A small network was shown many inputs. Here are its activations along a few directions, one row for each input.
In each table, some parts of the input vary, and every possible input appears once, in random order.
A made-up example of a description, with smaller parts first: one of 6 places along a line, together with either a single point or one of 9 places around a ring or (one of 3 separate values, together with one of 5 places around a ring).
Shared parts are said once, and a part with two or three values counts as separate values.

Other details of the inputs vary at random and push rows far along two fixed directions, the same in every table; ignore that.

A family of inputs:
R1: [-26,  -9,   9, -21,   5, -15, -16,  -4,   0,  -9,  -7]
R2: [-12, -27,  -5, -10,   1, -21, -13, -12,   3, -13,  10]
R3: [ 48, -15,  25,  -2,  11,  10,  -9,   0,  -6,   2,  19]
R4: [ 33,  -7,  25,   5,   5,  24, -15,   1,  11,   4,  32]
R5: [ 35,  -9,  24,   5,  -4,  31, -13,  20,  -4,  -1,  20]
R6: [-16,  29, -15,   7,  -2, -24,  33,  -8,   3,  21, -25]
R7: [ 29,  23,  -7,  25, -15,   6,  34,  13,  16,  23,   8]
R8: [-35, -12,   2, -10, -13,   3, -11,   6,   0, -19,  -9]
R9: [-33, -14,  -9, -10,  -3,  -4, -15,   3, -21, -11,   0]
R10: [-26, -15,  -2, -17,  11, -18, -19,   1, -15,  -6,  -1]
R11: [-28,  40, -35,  -5,  12, -32,  30,   6,   4,  27, -29]
R12: [ 41, -14,  25,   8,  10,  24,  -4,  -1,  -9,  -3,  22]
R13: [ 52, -12,  18,  -7,  12,  15, -11,  -3,   8,  -5,  10]
R14: [ 35,  -7,  19,   3, -10,  27, -18,   5,   9,   4,  30]
R15: [19, 37, -7, 15,  1, -8, 23,  6, 13, 43,  4]
R16: [-14, -23, -10,  -2,  -6,   6,  -8,   1,   1, -29, -12]
R17: [-36,  -7,   8, -12,   5,  -1, -11,  -7,  -3, -14,  -5]
R18: [-23,  -8,  -3,   0, -14,  -2,   8,   0,   2, -16, -12]
R19: [-19,  18, -26,  16,  -8, -16,  37,  12, -10,  13, -16]
R20: [-21,  -6,  -7, -11,   3, -22, -11,  -2,   5,   3,   6]
R21: [-28, -10, -13, -13,  -2,   5, -18,  -2,  -5, -17, -11]
R22: [-14, -18,   8, -16,   2, -16,  -8, -12,   0, -16,  -6]
R23: [-15, -18, -12,  -7,  -3,   4, -11, -10,  -5, -24,  -9]
R24: [ -7,  24, -27,   7,   6, -19,  27,  -6,   1,  16, -26]
R25: [18, 37, -5, 11, 13, 12, 23,  7,  8, 25, -6]
R26: [ 38,  -6,  18,   2,  -3,  37, -16,  16,  11,  -8,   8]
R27: [-34, -14,  -3,  -7,  11,  -5, -13,   0, -18, -11,   1]
R28: [-18,  -1, -10, -11,   9,  -8, -13,  -4,  -1,  -3, -16]
R29: [ 32,   0,  32,  -5,  -8,  35, -15,   3,   5,   0,  16]
R30: [ 14,  42,   6,   7,   2,  -2,  25,   5,   9,  37, -12]
R31: [-22, -16,   9,  -6,   2,  -1,  -4, -14,  -2, -21,  -3]
R32: [15, 37, -5, 12,  9, -8, 25, 11, -6, 41, -6]
R33: [-20, -22,  -8,  -4,  -5,  -5,  -8,  -5, -21, -18,   1]
R34: [22, 48, -5, 16, -4, -5, 15, 12,  8, 19, -9]
R35: [26, 26, -4, 24,  2,  1, 35, -1, 13, 28, 13]
R36: [ 39,  -7,  29,   1, -10,  30,  -6,  -5,   5,  -6,  15]
R37: [-22, -24, -12,  -2, -14,  -8, -10, -11,  -2, -18,   9]
R38: [ 34, -10,  20,   7, -13,  28, -15,  15,  14,   0,  26]
R39: [-17,  41, -32,  17,  -8, -32,  31,  -1,   0,   9, -27]
R40: [-14, -24,  -3,  -5,   6, -14, -12, -10, -18, -12,  -3]
R41: [-15, -27,  -6,  -3,  -3, -17, -15, -15,   0, -12,   6]
R42: [-15, -19,  -6,  -4,   9,   2,  -8, -12,  -3, -24,  -6]
Description of these inputs: one of 2 separate values, together with either a single point or (one of 4 separate values, together with one of 5 places along a line).
Q: Changing only the choice among 2 separate values turns R10 into R3. The same change can be made to R1. Which row results?
A: R22
Q: Changing only the choice among 2 separate values turns R38 into R7. The same change can be made to R14. Which row results?
A: R37

A family of inputs:
R43: [-15,  -1, -12,   3,   7, -16,  10,  -6, -11,  -7, -11]
R44: [49, 22, 21,  5, 13,  9,  5,  8,  0, 39, 21]
R45: [-15,  -4, -13,   5,  -7,  -7,  15,   1, -11,  -8, -15]
R46: [-20,   0,  -8,   2,  -7, -10,  13, -10,  11,   0,  -3]
R47: [ -9,  10,  -7, -13,  16, -17,  -5,  -6,  -2,   9, -15]
R48: [-16,   1, -20,  12,  -9,  -1,  11,   0,  -9, -11, -12]
R49: [-26,  12, -14,   6, -13,   1,   2,  11,  -5,   4,   0]
R50: [-12,  11,  -4,  -7,  12, -12,  -1,  -1,   2,  -1, -16]
R51: [ -9,  -2,  -8,  -6,   5, -28,  -1, -14,   2,   9,  -1]
R52: [46, 28, 12, 10, -4, 32,  4, 13, 13, 13,  2]
R53: [  7, -41,  28, -23,  -2,  24, -47,   1,  -1, -39,   4]
R54: [-22,   7,  -4,  -1,   7, -16,   2,   4,  -7,   8,   0]
R55: [-21,   0, -13,   5,   1,  -4,  20,  -8,  -7,  -4, -11]
R56: [ 57,  15,  20,  15, -13,  20,  17,   9,  19,  19,  15]
R57: [ 11, -48,  27, -14,   2,   3, -45, -15,   5, -36,  22]
R58: [  7,   2,  -7,  -2,  12, -11,   8,  -9, -12,   8,  -3]
R59: [-17,   3, -16,   7, -18,  -6,   4,  -3,   9,  -7,  -1]
R60: [-29,  10,  -5,   1,  -1,  -3,  12,   3,  -3,  11,  -1]
R61: [  3, -41,  30, -22,   6,  28, -45,  -8,   3, -37,   8]
R62: [45, 21, 22, 12, -7, 25, 13, 21,  4, 27, 16]
R63: [-13,  -7, -30,   5,   1, -12,   7,   9,   1,   4,   2]
Q: What is each input in this table made of?
A: either a single point or (one of 4 separate values, together with one of 5 places along a line)
Q: Which other rows does R60 become when the choice among 4 separate values takes its other values? List them by row number.
A: R46, R55, R61

A family of inputs:
R64: [  9, -34,  24, -20,  10,   6, -38, -12,  -3, -26,   9]
R65: [  6, -31,  22, -19,   8,   7, -38,  -6,  -2, -16,  18]
R66: [-51, -14, -14, -19,   5, -32, -17, -10,  -6, -12, -12]
R67: [47,  4, 21, 11, -5, 37,  0, 14,  4,  1, 13]
R68: [-16,  24, -21,  10,  -7,  -3,  28,   6,   2,   9, -21]
R69: [28, 20,  5, 13, -9, 19, 18,  7, 11,  9, -2]
R70: [25, 20,  4, 15, -7, 22, 15, 13,  1, 14,  4]
R71: [  1, -32,  18,  -8, -11,  23, -31,   3,   1, -27,  18]
R72: [-15,  27, -16,   0,   8, -24,  19,  -4,   5,  21, -15]
R73: [  6, -33,  22, -18,  12,   9, -40,  -6, -10, -20,  14]
R74: [-19,  26, -20,  11, -13,  -9,  25,   7,   7,  14, -13]
R75: [-42, -36, -24,  -8,   5, -43,  -5, -23, -14, -20,  -2]
R76: [ 55, -13,  11,  22, -10,  19,  11,  -2,   8,   0,  28]
R77: [-54, -18, -19,  -8, -12, -13, -11,  -7,  -1, -29, -15]
R78: [22, 20,  7, 15, -9, 20, 16, 14,  5, 16,  7]
R79: [-13,  25, -16,  -1,  12, -21,  20,  -2,  -2,  19, -20]
R80: [27, 21, 13,  4, 10,  4,  9,  6,  2, 27,  8]
R81: [-16,  26, -17,   0,  13, -21,  21,   2,  -6,  20, -18]
Q: Changing only one part turns R67 into R81. The same change can be made to R77. Which row results?
A: R72
Q: What is each input in this table made of?
A: one of 2 separate values, together with either a single point or one of 8 places around a ring
Q: Which other rows does R74 become when the choice among 2 separate values takes its other values? List them by row number.
A: R66

A family of inputs:
R82: [-21,  16, -18,   4,  -3,  -6,  18,   4,   0,   5, -18]
R83: [-13,  -9,  -4,  -3,   1, -12,   0, -10,  -1,  -8,  -3]
R84: [  0,  25, -17,   8,   7, -16,  24,  -2,   2,  22,  -8]
R85: [ -1, -12,  14, -14,   9,   2, -23,   0,  -8,  -9,   2]
R86: [37, 28, 10,  8,  8, 15, 12,  8,  8, 24,  2]
R87: [ 27, -35,  21,  -3,   0,  21, -24,  -5,   1, -24,  19]
R88: [-18, -20,  -1, -13,   9, -17, -16,  -9, -11, -10,  -1]
R89: [ 7, 17, -4, 12, -4, -4, 17,  6,  5, 24,  9]
R90: [38, 24,  9,  9, -3, 16, 12, 10, 12, 19,  2]
R91: [-17, -11,  -3,  -2, -10,   6,  -8,   2,  -6, -17,  -5]
R92: [ 27, -18,  15,  -1,  -2,  10, -15,  -3,   6, -11,  14]
R93: [-14, -13,   8,  -7,  -4,   9, -19,   5,   0,  -9,  10]
R94: [-49,  -5, -31,   4,  -9, -24,  14,  -4, -10, -12, -17]
R95: [-2, 12,  2, -1,  1,  0,  8, -1,  4,  5, -8]
Q: What is each input in this table made of?
A: one of 2 separate values, together with either a single point or one of 6 places along a line
Q: Changing only the choice among 2 separate values turns R95 into R83. The same change can be made to R90. Which row results?
A: R92
Q: Which other rows does R84 become when the choice among 2 separate values takes its other values? List them by row number.
A: R86
